Small tables with named rows and columns. After each table, cells are looked up by row and column.

rar.tsv
	vuza	sibiku	dakime	rik	besar	dibik	lodebuz	babepe
fuga	163	66	114	136	46	105	133	123
luvobu	88	123	216	131	57	146	139	156
pem	109	160	93	141	134	68	133	77
zonemev	138	147	70	91	97	120	117	95
sorafi	107	144	95	139	113	115	144	88
fezun	111	182	90	108	116	119	90	48
pegos	121	181	107	117	111	104	131	50

babepe of sorafi is 88
dibik of fuga is 105
sibiku of fezun is 182
besar of luvobu is 57
babepe of fezun is 48
besar of zonemev is 97
dakime of fezun is 90
vuza of pegos is 121
sibiku of pegos is 181
babepe of luvobu is 156
lodebuz of fezun is 90
babepe of pem is 77
rik of zonemev is 91
vuza of zonemev is 138
lodebuz of luvobu is 139
babepe of pegos is 50
vuza of fuga is 163
dakime of pegos is 107
lodebuz of fuga is 133
besar of pegos is 111
Which row has the largest lodebuz? sorafi

fel:
cols = rapu, tomi, zoduf, vipo, dor, zun, mamopan, lup, vov, tuz
kavi: [-17157, 48039, -33609, 71004, -28209, 41874, 48858, -16879, -40273, -39497]
timo: [-53943, 28511, -16231, 2111, 32835, 22732, -14379, -58475, -27136, -21924]
sud: [-64802, 70510, 11349, -11229, 84703, 59742, -66464, -58471, -13205, -3965]
tubulel: [-3015, -27099, -32684, 24407, -42163, -24190, 58053, -15826, -22358, -24869]
bafik: [8915, 57546, 16191, 34984, 19483, 52111, -4029, 20208, 5245, 6945]
gunomi: [-29410, -16190, 37603, -81895, 86873, -15279, -77152, -32996, 32373, 37565]
notu: [-45676, 6611, -23571, 2031, 13562, 3629, 4217, -54675, -27870, -24552]
gakedid: [-18387, -35358, -13445, -20180, 899, -32177, 12817, -31599, -6442, -6296]

gakedid, mamopan -> 12817
notu, zun -> 3629
notu, lup -> -54675
tubulel, tuz -> -24869
kavi, dor -> -28209
sud, tomi -> 70510
kavi, rapu -> -17157
gakedid, zoduf -> -13445
gunomi, tomi -> -16190
gunomi, vipo -> -81895
gunomi, dor -> 86873
gunomi, lup -> -32996
timo, vov -> -27136
bafik, vov -> 5245
bafik, mamopan -> -4029
notu, vov -> -27870
gunomi, mamopan -> -77152

zapabu =
,bovapin,boko,piv,fam,zop,nuz
tenub,8324,7385,8183,4446,6025,6521
zateko,5318,7392,5713,7170,8574,7752
mor,5115,7245,4758,7829,9491,7037
bimuz,4057,4994,4814,6359,6810,5194
bok,4910,7820,5984,7230,8247,8506
mekabiv,4392,7888,5429,7669,8514,8833
geto,6053,7678,6428,6481,7976,7296
rekiva,6743,7266,6381,6179,7659,6818
kudusek,5029,3783,2879,6877,4367,6006
zefupan,3487,2321,6553,3796,6444,4738
zud,4038,6939,4038,7546,7573,5211
kovu,3109,3970,6849,4506,7896,4598
pigi,6765,8628,9076,4746,4888,9788
kotid,4954,5575,2404,7849,5363,5835

nuz of mekabiv: 8833
nuz of kotid: 5835
zop of mor: 9491
zop of kotid: 5363
nuz of mor: 7037
fam of bok: 7230
fam of pigi: 4746
boko of kovu: 3970
nuz of geto: 7296
boko of bok: 7820
boko of mekabiv: 7888
fam of zateko: 7170
nuz of bok: 8506
zop of bok: 8247
piv of kudusek: 2879
zop of zefupan: 6444
boko of mor: 7245
fam of kovu: 4506
fam of mor: 7829
nuz of zateko: 7752
Row with the largest piv: pigi

Table kufu
	zufiz	div	kot
mekadom	64.5	-14.7	45.9
damuda	-24.5	30.1	31.5
gis	37.9	-34.6	-99.6
fug	-36.1	-55.2	-67.6

What is the kot of damuda in kufu? 31.5
What is the kot of gis in kufu? -99.6
What is the div of mekadom in kufu? -14.7
What is the div of damuda in kufu? 30.1
What is the div of gis in kufu? -34.6
What is the zufiz of damuda in kufu? -24.5
What is the zufiz of gis in kufu? 37.9
What is the zufiz of fug in kufu? -36.1
What is the kot of fug in kufu? -67.6
What is the div of fug in kufu? -55.2
What is the zufiz of mekadom in kufu? 64.5
What is the kot of mekadom in kufu? 45.9

Table depez
,bogage,kato,zefi
gaf,5779,96117,98163
bukuzo,44999,50159,35716
kamik,44903,48128,39047
dus,31307,72450,79300
vidu,46928,51450,61283
zulud,33987,68421,75931
lila,40071,51143,30863
mik,45022,50976,62002
vokoru,40947,60437,70253
dukef,44490,50074,37232

dukef, bogage => 44490
lila, bogage => 40071
bukuzo, kato => 50159
bukuzo, zefi => 35716
vidu, bogage => 46928
dukef, zefi => 37232
vokoru, zefi => 70253
vidu, kato => 51450
dus, kato => 72450
zulud, bogage => 33987
gaf, zefi => 98163
kamik, zefi => 39047
gaf, kato => 96117
kamik, kato => 48128
mik, bogage => 45022
mik, zefi => 62002
vidu, zefi => 61283
dus, zefi => 79300

navogit:
          bapo   gefon  torapu    nuka  terari
ser       4.99   19.47   16.45  -11.50   -3.16
zek      24.89  -12.15  -17.76   35.61   25.98
rufosi  -32.16   39.25   50.74  -37.57  -27.91
dit     -27.75   26.65   35.00  -19.81  -15.99
daba    -40.70   54.29   61.70  -45.67  -49.83
gapig    -0.36   12.95   10.23    6.52   -1.67
zel      18.27    5.06    5.69   15.30   12.98
dat     -24.86   38.71   45.44  -31.14  -25.26
famezu  -56.74   52.73   69.25  -56.10  -49.80

What is the terari of gapig in navogit?
-1.67
What is the nuka of zek in navogit?
35.61
What is the terari of daba in navogit?
-49.83
What is the torapu of rufosi in navogit?
50.74
What is the nuka of daba in navogit?
-45.67
What is the bapo of ser in navogit?
4.99
What is the terari of ser in navogit?
-3.16
What is the gefon of famezu in navogit?
52.73
What is the bapo of dit in navogit?
-27.75
What is the bapo of gapig in navogit?
-0.36
What is the nuka of dat in navogit?
-31.14
What is the nuka of gapig in navogit?
6.52
What is the bapo of daba in navogit?
-40.70
What is the torapu of daba in navogit?
61.70
What is the nuka of famezu in navogit?
-56.10

vuzo =
            nuf     rer   kimuv   lezot    tifa    nas   suvul  tadukom     dib
laz       60117  -17616   50083   11624  -39271  34856    9904    65138  -39250
tivedar   -2795  -12969   33808   61056  -31037  29144  -13542     7261  -20817
mulode    20610   44696  -11994  -18441   59651   4234   31662     3107   62841
gezi      62456   60419  -20270  -29206   69875  15765   29832    11959   90739
levibe    28485  -12000   35186   47098  -32549  36463  -10417    22453  -17093
rusan     78654   13747   20960   -6620    3496  34668   16595    49809   15405
gapim    -55736   29939   -8800   50383   41552    -50    1311   -51205   46052
kar       72694   -3328   37130    7442  -19848  38207    7718    57289  -10604
fugavok  -56243  -16723   36843   40871  -12306  -7250   12028     3584  -50420
giluru    76769   -6999   38542    2762  -25134  37203   11983    67132  -19869
tulobed   49019  -12301   43924   22936  -33323  35863    3345    51085  -28000
sapib    -61881   17113    -142   46891   32779  -5424    5614   -38737   23387
vilunep   22430  -10175   34906   54574  -32518  36743  -15604    17827  -13452
tepabu   -34585  -29759   50191   36381  -31411   3318   13180    26763  -68379

What is the dib of vilunep in vuzo?
-13452
What is the dib of kar in vuzo?
-10604
What is the nuf of vilunep in vuzo?
22430
What is the kimuv of sapib in vuzo?
-142
What is the suvul of tivedar in vuzo?
-13542
What is the kimuv of levibe in vuzo?
35186
What is the tifa of gezi in vuzo?
69875
What is the suvul of giluru in vuzo?
11983

